[[-885   26 -114 -764   -9]
 [ 861 -957 -419  698 -571]]	698

[8512 6741 1220 5896 9271 2308 6649]	2308

[2541 8565 8323 6443 6959]	6443

[[4632 5139 4931 5031 4896 4453]
 [8537 1545 2619 1671 5925 5275]
 [4879 4841 5124 4342 3751 5274]]	3751

[-23  49 -34 -16  -2  -9 -42]	-9

[144 776 225 847 694]	847

[[59  9 73 94]
 [56 14 67 88]]	67

[ 45  37 -45  41  -3  43  17]	43

[[85 78 16 20 94 55 83]
 [90 76 25 77 97 61 87]
 [93 74 16 58 97 59 86]]	59

[[2 5 1 3]
 [2 7 1 2]
 [2 9 1 2]]	1
---
[  7 -13 -14 -29  14  30]
7

[8510 7965 9070 2140 9581 8957 4784]
8957

[-507  -18 -117  523  452   23 -563]
23

[245  25 231 241  15]
231

[[65 72 66 60]
 [66 75 26 16]
 [82 69 70 66]]
72

[4225 4979 4070 9042 2884]
4225

[[1262 4128 2040 3569 3564]
 [3859 4054 7604 9300 8954]
 [4619 4273 5656 6113 6083]]
7604
---
[0.182, -2.422, 5.306, 0.288, 4.520] Answer: 5.306, 5.306

[-2.813, -4.309, -2.422, -1.833, -0.846, -2.835, -4.876] Answer: -1.833, -0.846

[0.096, 3.560, 2.490, -0.601, -5.002] Answer: 2.490, 3.560

[4.298, 2.048, 0.878, 3.929, 2.158] Answer: 0.878, 4.298

[2.600, 4.824, 2.089, 3.203, 0.324, 2.184, 3.628] Answer: 3.203, 4.824

[2.466, -1.610, -4.290, 5.359, 3.435, -0.906, 1.052] Answer: 5.359, 5.359

[[-0.956, 1.587, -4.905, -0.134, -5.182, -5.537, 1.038],
[-0.659, -1.522, 0.678, -2.035, 0.225, 0.447, 1.449],
[-1.004, -0.109, -0.415, 0.385, -2.254, 0.096, -2.855]] Answer: -2.035, 1.587
---
Input:
[[0.064, 0.019, -0.097, 0.100, 0.006],
 [-0.002, 0.043, 0.087, 0.125, 0.121],
 [0.026, 0.008, -0.162, 0.208, 0.018]]
Output: 0.043

Input:
[[-7.54, -5.24, -4.89, -18.18, -0.94, 10.00, 4.46],
 [-0.29, -6.37, 16.43, -9.67, -0.29, -3.33, 4.59]]
Output: -6.37

Input:
[[-20.2, 12.8, -15.1, -20.9],
 [-15.1, 4.2, -6.3, -12.1]]
Output: 4.2

Input:
[[-86.5, -45.3, -102.5, -211.4],
 [-139.5, -81.1, 168.4, -159.7],
 [-100.9, -186.3, -113.2, -43.3]]
Output: -81.1

Input:
[[0.08, -0.40, -0.61, -2.25, -0.18, 0.07, -1.08],
 [1.60, -1.48, -0.04, -2.28, -1.13, 0.67, -1.50]]
Output: -1.48

Input:
[[18.850, 8.055, 15.289, -9.876, 6.357],
 [21.396, -12.483, 12.128, 16.855, -3.704],
 [18.976, 19.422, 16.879, 6.152, -3.388]]
Output: -12.483

Input:
[[-0.065, -0.047, -0.080, -0.023, -0.073, -0.108],
 [-0.074, 0.228, -0.070, -0.048, -0.071, -0.087],
 [-0.067, 0.161, -0.070, -0.212, -0.073, -0.132]]
Output: 0.228
---
[[128 225 148 189 179 137]
 [ 42  85 193 180 179 241]
 [241 151 202 114 170 195]] out 128

[95 81  8 36 60] out 95

[8 6 8 0 5 5] out 8

[[ 29 -35   8  23  30]
 [  1  -2  -2 -18 -18]] out 29

[[4658 4533 3822 3584 4195 6990 4063]
 [6269 4524 3363 2521 4982 7925 4978]] out 4658

[[9725 2182 3817 7384 6548 3806 5261]
 [1045 5980 5744 6979 5232 2141 3333]] out 9725
---
[-0.250, 0.773, -0.435, -0.082, 0.006, 4.663] -> -0.435

[[2.261, -3.052, -1.477, -0.256],
[-2.553, -0.181, -2.424, -5.535],
[0.418, -5.852, 0.291, -0.671]] -> -1.477

[[-3.585, -3.000, -0.336, 2.101, 1.782],
[-2.534, -2.074, -4.123, 3.974, 2.816],
[-1.615, -2.063, -2.415, 4.242, 1.658]] -> -0.336

[-3.324, 0.655, 5.094, 2.826, 1.178, 4.052, -2.389] -> 5.094

[[1.308, 3.930, 3.093, 1.484, -0.403],
[4.414, -0.063, 2.928, 5.445, 0.431]] -> 3.093

[-5.898, 3.730, 0.102, 1.013, 1.755] -> 0.102
---
[-3.617, -5.721, -2.161, -0.887] -> -0.887, -5.721

[1.686, 3.025, -4.712, 0.563, 1.518] -> 3.025, -4.712

[-0.507, 0.826, 1.147, 4.593, 0.546, -2.598] -> 4.593, -2.598

[[-0.256, -0.126, 0.971, 0.297, -2.051, -0.050, 0.102],
[2.525, -1.066, 2.143, 4.363, 0.310, -0.821, -0.542],
[1.781, 0.293, 3.399, 1.431, -4.155, 0.006, -0.672]] -> 4.363, -4.155

[3.493, 4.326, -3.342, 1.276, -3.628] -> 4.326, -3.628

[-0.639, 1.413, 0.935, 5.632] -> 5.632, -0.639

[1.937, 4.237, -2.932, -0.827, 5.765, -1.919] -> 5.765, -2.932

[-2.126, -2.727, -2.611, -4.823, -1.145, -2.147] -> -1.145, -4.823
---
[[6 7 2 8 0]
 [4 2 4 3 6]
 [6 6 3 7 2]] ==> 4

[[118 149 122 119 126 103]
 [185 134  10 194 150  99]
 [176 159 170 207 145 117]] ==> 185

[[51 72 59 46 33 65 41]
 [68 39 60 29 38 21 38]
 [53 60 49 44 51 75 52]] ==> 68

[[41 43 40 43 49 77]
 [63 37 28 36 19 36]
 [28 46 29 35 52 43]] ==> 63

[[4578 8441 6937 6009 6058 2941]
 [5591 6089 4875 6595 5821 7769]
 [7204 9563 5925 5530 6725 2378]] ==> 5591

[[168  44 103 157  84]
 [ 93 110 125 101 129]
 [235  65  20   8  69]] ==> 93
---
((-1.424, 1.151, 1.767, 1.758, 1.216, -1.243), (1.255, 0.482, -1.268, 0.537, -0.612, -1.011)) yields -0.612
(-10.435, 5.331, 9.540, 18.892, 15.142) yields 18.892
(0.010, -0.186, 0.151, -0.052, 0.079, 0.183) yields 0.079
(-1.49, -0.60, 1.19, -1.75, -1.04) yields -1.75
((35.1, 45.6, -89.4, -31.1, -26.9, -113.9), (144.9, -223.0, -213.1, 15.2, -83.9, -224.6), (-132.5, 44.3, 23.2, -83.4, -49.8, -4.4)) yields -49.8
((5.71, -169.27, -9.32, -65.52), (150.42, 66.82, 79.24, -1.14)) yields 79.24
((45.0, 100.7, -22.7, 190.3, -7.4, 179.3, -132.6), (45.7, 77.5, 14.6, 232.2, 213.3, 35.6, 33.8)) yields 35.6
(68.37, -122.83, -146.52, -179.47, 108.59, 185.24) yields 108.59
